A small network was shown many inputs. Here are its activations along a few directions, one row for each input.
In each table, some parts of the input vary, and every possible input appears once, in random order.
Descriptions start from the smaller parts, as in this example, which fits no table here: one of 2 separate values, together with either a single point or one of 11 places around a ring or (one of 6 places along a line, together with one of 8 places around a ring).
Shared parts are said once, and a part with two or three values counts as separate values.

A family of inputs:
row 1: [ -1  -6   2  -4 -18   6  -1   5   5  -1  13 -16   5  -5]
row 2: [ -6   6   0  -1 -15   4   0   6  10  -4  16 -20   5   1]
row 3: [  1   1  -5  -2   2   6   3  10  -2  -5  -8   6 -16   1]
row 4: [ 9 -2 14 -3  8 13  6  6 -5 -6  0  0 -6 -9]
row 5: [ -6  -7 -11  -3 -18  -3   3   9   7   7   3  -9  -5  -2]
row 6: [ -3  -6 -11  -4  -8 -10   7   9  11   5   7 -11  -6  12]
row 7: [  3  16   4  -4   7  16   4   4   3 -10   3  -6  -4   3]
row 8: [ 9 -2  6 -4 14 10 11  4 -7 -9  3 -6 -3 -2]
row 9: [10  4  5 -5 16 13  7  3  2 -9  7 -3 -5  9]
row 10: [ -3  -1  -3   5  12  -9  -4   0  -8   9  -1  -1 -15  -2]
row 11: [  1 -11   8   0 -14   4   3   7   2   5  10 -16   5  -8]
row 12: [ -5   5  -2   1   3  -2 -12   1  -5   9  -1   5 -16  -4]
row 13: [ 3  6  8 -2 17  4 -9 -6 -2  4 13 -5 -6  6]
row 14: [ -4 -12  -5   2 -15  -6   7  11   6  11   0  -9  -6  -6]
row 15: [  1   6  10  -3   4   8 -14  -6  -6   4   7  -3  -7  -7]
row 16: [ -4  19   7   0   8   8 -12  -6  -1   3  10  -7  -6  -1]
row 17: [ 12  -5  -7   8 -13 -17   0 -38  -5 -18 -42  59  68   4]
row 18: [ -1 -18 -12   8 -26 -26  -6 -40  11 -14 -34  41  76  -3]
row 19: [  1 -11   3  -2  -9  -1   7   6   0   0  12 -23   7  -1]
row 20: [ -4  13  -8   0   6   7   5  11   3  -5  -6   2 -14   8]
row 21: [  4  -4   1   3   6   3   7  12  -4  -1  -9   8 -17  -4]
row 22: [ -4   4  -3   1  15  -6  -7   1  -1   9   4   4 -15   9]
row 23: [ -3  -3   1   9 -13 -25 -13 -53  -8  -6 -35  56  62   0]
row 24: [  2  -5   2  -5  -7  -1   3   5   9  -2  18 -18   4   8]
row 25: [-11   5 -14  -1 -15  -5   5  10  12   4   6 -12  -5   3]
row 26: [ 8  4  7 -7  4 16  2  4 -2 -9  1 -2 -6 -3]
row 27: [  3   2  16   4   8   6 -10  -4  -9   8   5  -2  -8 -12]
row 28: [-11  17  -5   2   7  -2 -10   2   0   9   1   1 -14   3]
row 29: [ -3   0   4   7   7  -5  -8   2  -7  13  -3   6 -17  -9]
row 30: [  3  -4  -5   1  11   0  13  10  -6  -4  -7   1 -14   2]
row 31: [  2   1  -6  -1  14   4   8  10   3  -4  -3   5 -14  13]
row 32: [  2   1   9   2  14   3  -6  -6 -10   4   8  -8  -5  -5]
row 33: [ -4 -12 -10  -1 -11 -11  11  10   3   7   2 -16  -4   1]
The inputs of row 25 and row 28 match in every part but one. If row 33 is changed in the same way as row 25 into row 28, which row does it become?
> row 10
Describe the family of inputs behind these rows.
> one of 3 separate values, together with either a single point or (one of 2 separate values, together with one of 5 places around a ring)
Start at row 9 and move only the place on the ring of 5, one step at a time. The first step leads to row 7. Which rows follow, in order?
> row 26, row 4, row 8
Which other rows does row 4 become when the choice among 3 separate values takes its other values? List them by row number.
> row 11, row 27

A family of inputs:
row 34: [  7   8   2   2  19   2  -1 -12  -3  -9 -15  28   7   9]
row 35: [  3 -16  -5  -3 -21  -1  19   9  11  -8   7 -20  19   0]
row 36: [  0  15   7  -7  30  24   5  39  -4  10  29 -40 -72   2]
row 37: [ -8   0 -14  -2 -21  -7   4   5  15  -3   5 -10  13   8]
row 38: [  9  15  16   2  28   8 -14 -25 -18  -7  -8  23   8  -1]
row 39: [-10 -12 -19   2 -13 -20   2   4   6  10  -7   2  -2   4]
row 40: [  3   3   5   5  12   2  -6  -9 -10  -2 -16  20   0  -8]
row 41: [ -6   6   4  -2 -12   2 -10  -8   6   3  11 -10  11  -2]
row 42: [  7 -13  12  -5 -15   8   2   0   3  -5  15 -18  17  -8]
row 43: [ -8  -4   1   7  -5 -14 -10  -6  -4  16   0   3  -1  -7]
row 44: [  2  -3 -10   1  -2  -4  10   3  -2  -5 -22  22   0   3]
Describe the family of inputs behind these rows.
> either a single point or (one of 2 separate values, together with one of 5 places along a line)
Which other rows does row 40 become when the choice among 2 separate values takes its other values? List them by row number.
> row 44

A family of inputs:
row 45: [ 16   9  34   4  -1  29   9  11   3 -10   3   2   3 -13]
row 46: [ -9  14 -14   4  28   4 -30  -3 -12  15 -20  26 -37  -9]
row 47: [ 18 -16  -7   7 -39 -22  -2 -25   0 -22 -52  55  85 -18]
row 48: [-24  29  -3   7 -14   3 -15  -3  -2   6  18 -30  -4 -16]
row 49: [ 17  -4   4  -1  20  18   7   3 -24  -9 -31  26 -29 -13]
row 50: [  7 -17  14  17  25 -17   5   4   1  22   3   4 -14   5]
row 51: [-12   5  -1  -9 -35   6 -26   8  17   8  29 -26 -15  -3]
row 52: [-24   0  -9   2 -40 -35 -17 -57  16   4 -45  56  62 -10]
row 53: [ 22  11  24 -11  14  35  -4  -6 -27 -16  -8  13  -2 -16]
row 54: [ 12 -17   6   2  40 -12 -12 -15 -25   7 -12  13 -23   0]
row 55: [-11  30  19   8   3  13 -24   0  11  18  16   2  -8  -5]
row 56: [  6 -20  10 -16 -29  27   4  24  15 -15  16 -26   2 -16]
row 57: [  0   5   9   4 -12  22  15  11  -7 -20   6 -30  11 -26]
row 58: [-11  13 -28  -5  11 -14  29  19   5  -5  -7 -19  -6  17]
row 59: [ -6  -7  13   6   7  -9   0  -8  -9   0  25 -43  15 -12]
row 60: [-23  21 -18  10 -14 -20  -1  13 -10  18  -6 -17 -27  -7]
row 61: [ -8 -17  -7   9  10 -26  17   5 -15  19   5 -29  -5  -5]
row 62: [ -1 -41  -9  -6 -12 -17   8  18   0  24  22 -20 -13   8]
row 63: [ 10  25  11   0  17  14   8   1  18 -13  17   1   5  25]
row 64: [  2 -31  12 -13 -11  -3 -11   5  12   6  36 -37   7  -1]
row 65: [  8 -32 -10  16 -21 -42  -4 -57  -4   0 -18  52  83  -7]
row 66: [ 10  -3 -15 -20 -15  16   6   6  31  -9  22 -32   2  22]
row 67: [-12  17  -1  19   7  -8 -15  15  10  22  -6  15 -34   0]
row 68: [-15  -4 -18  -5 -36 -14 -10  23   7  22  11 -10 -37   6]
row 69: [ -7  29   8  -8  20  24 -36 -17 -16  13   3  14 -11  -9]
row 70: [  2 -32 -10 -11 -29  11  23  33   8   1  -1 -11 -21 -10]
row 71: [  3  10 -16  -6  40   0   0   0  -9 -23 -13  28 -25  19]
row 72: [  7  25   6 -16  29  20  -3 -16 -13 -26   9  16  -2  21]
row 73: [  0  11  -7   5  26  -6  17  20  19  -7  -2  16 -16  26]
row 74: [ -2 -12 -31 -20 -11  -5  20  27  21   2  10 -12 -16  29]
row 75: [  1  23 -15  -2   4  10  16  -2   9 -16  13 -35  12  12]
row 76: [ 11  -5  13  14   5  11  22  21   3   0 -17  16 -23  -9]
row 77: [ 16   0  29 -10  30   5 -18 -29 -29   3  10   0   0  -1]
row 78: [ -7  -9 -21  11 -26 -20  -1 -41   7 -26 -44  51  86  34]
row 79: [ 12  -3  36   7  17   0  -6 -10   0  13  23 -11   8   3]
row 80: [ -7  -8  -8   8  -9   5  31  23  -9  -5 -16 -17 -13 -21]
The inputs of row 45 and row 63 match in every part but one. If row 57 is changed in the same way as row 45 into row 63, which row does it become?
> row 75
Describe the family of inputs behind these rows.
> one of 4 separate values, together with either a single point or (one of 2 separate values, together with one of 4 places along a line)
Which other rows does row 57 become when the choice among 2 separate values takes its other values? List them by row number.
> row 80

A family of inputs:
row 81: [ -6 -16 -20   7  -4 -27  18  -2   7  -2 -14   7  18  13]
row 82: [ -9  -2 -26  -3 -13 -16   4  -3  19  -5  -9  12  13  25]
row 83: [  0   5   0  13  25 -17  -5 -17 -12  10 -15  23  -1   3]
row 84: [  5  -7   3   5  19  -8 -12 -15 -19   9 -21  31  -9  -7]
row 85: [ 10  15   9  -8   7  12  -8 -21   4 -16  12   7  24  14]
row 86: [ -8  21  -4   6  10   1 -11 -12 -12   1 -25  27  -6  -7]
row 87: [  1 -23   6   1 -20 -11 -11 -15  -5   9   2   0  25 -16]
row 88: [  1 -11   6   4 -31  -3  -4  -3   9   1  -3   4  25 -15]
row 89: [-11   4  12 -12  -4  18   5  39   8  23  50 -70 -61  -8]
row 90: [ -6  20  -6   0  18  -7 -19 -16   0   7  -9  30  -4  14]
row 91: [ 10  12  17 -13  35  44   5  42   4  -2  48 -66 -61  -3]
row 92: [ -8   2 -25   0 -18 -11  12   3   7 -11 -23  11  13   2]
row 93: [ 13   1  17   1  15   0   6 -19  -8 -12   5   0  29   3]
row 94: [  2   4   3   8   8   2  -4  -2  -5   3 -26  35  -8  -5]
row 95: [  5  16  11  -3   1  20   0 -15  -8 -20  -4   4  24  -6]
row 96: [ 19 -12  21  -6   9   9  -2 -17 -15 -13  -2   7  21  -5]
row 97: [-10   2  -2  -1 -22  -9 -20 -18  14   5  11  -2  28   7]
row 98: [ -6 -12   4   9 -14 -19  -6 -16   2   9   6  -8  33  -5]
row 99: [ -7  19   7  -2  36  20  -3  48 -10  17  32 -39 -96   0]
row 100: [  2 -15 -18   1 -20 -10  20  13  14  -9 -24  20  11   3]
row 101: [ -4   1 -14 -10   3  13  25  62   5  17  33 -58 -76  12]
row 102: [ -9   5  -1   3 -28  -4 -11 -13   2  -1  -3  -4  27 -16]
row 103: [  1 -28 -18  -1 -10 -18  12   0   0  -1 -18  16  10   2]
row 104: [ 16  -1  19  -2  -2  21   7  -5  -2 -19  -5  12  22  -4]
The inputs of row 93 and row 98 match in every part but one. If row 96 is changed in the same way as row 93 into row 98, which row does it become?
> row 87
Describe the family of inputs behind these rows.
> one of 4 separate values, together with either a single point or one of 5 places around a ring
Start at row 84 and move only the place on the ring of 5, one step at a time. The first step leads to row 94. Which rows follow, in order?
> row 86, row 90, row 83
Start at row 100 and move only the place on the ring of 5, one step at a time. The first step leads to row 103. Which rows follow, in order?
> row 81, row 82, row 92
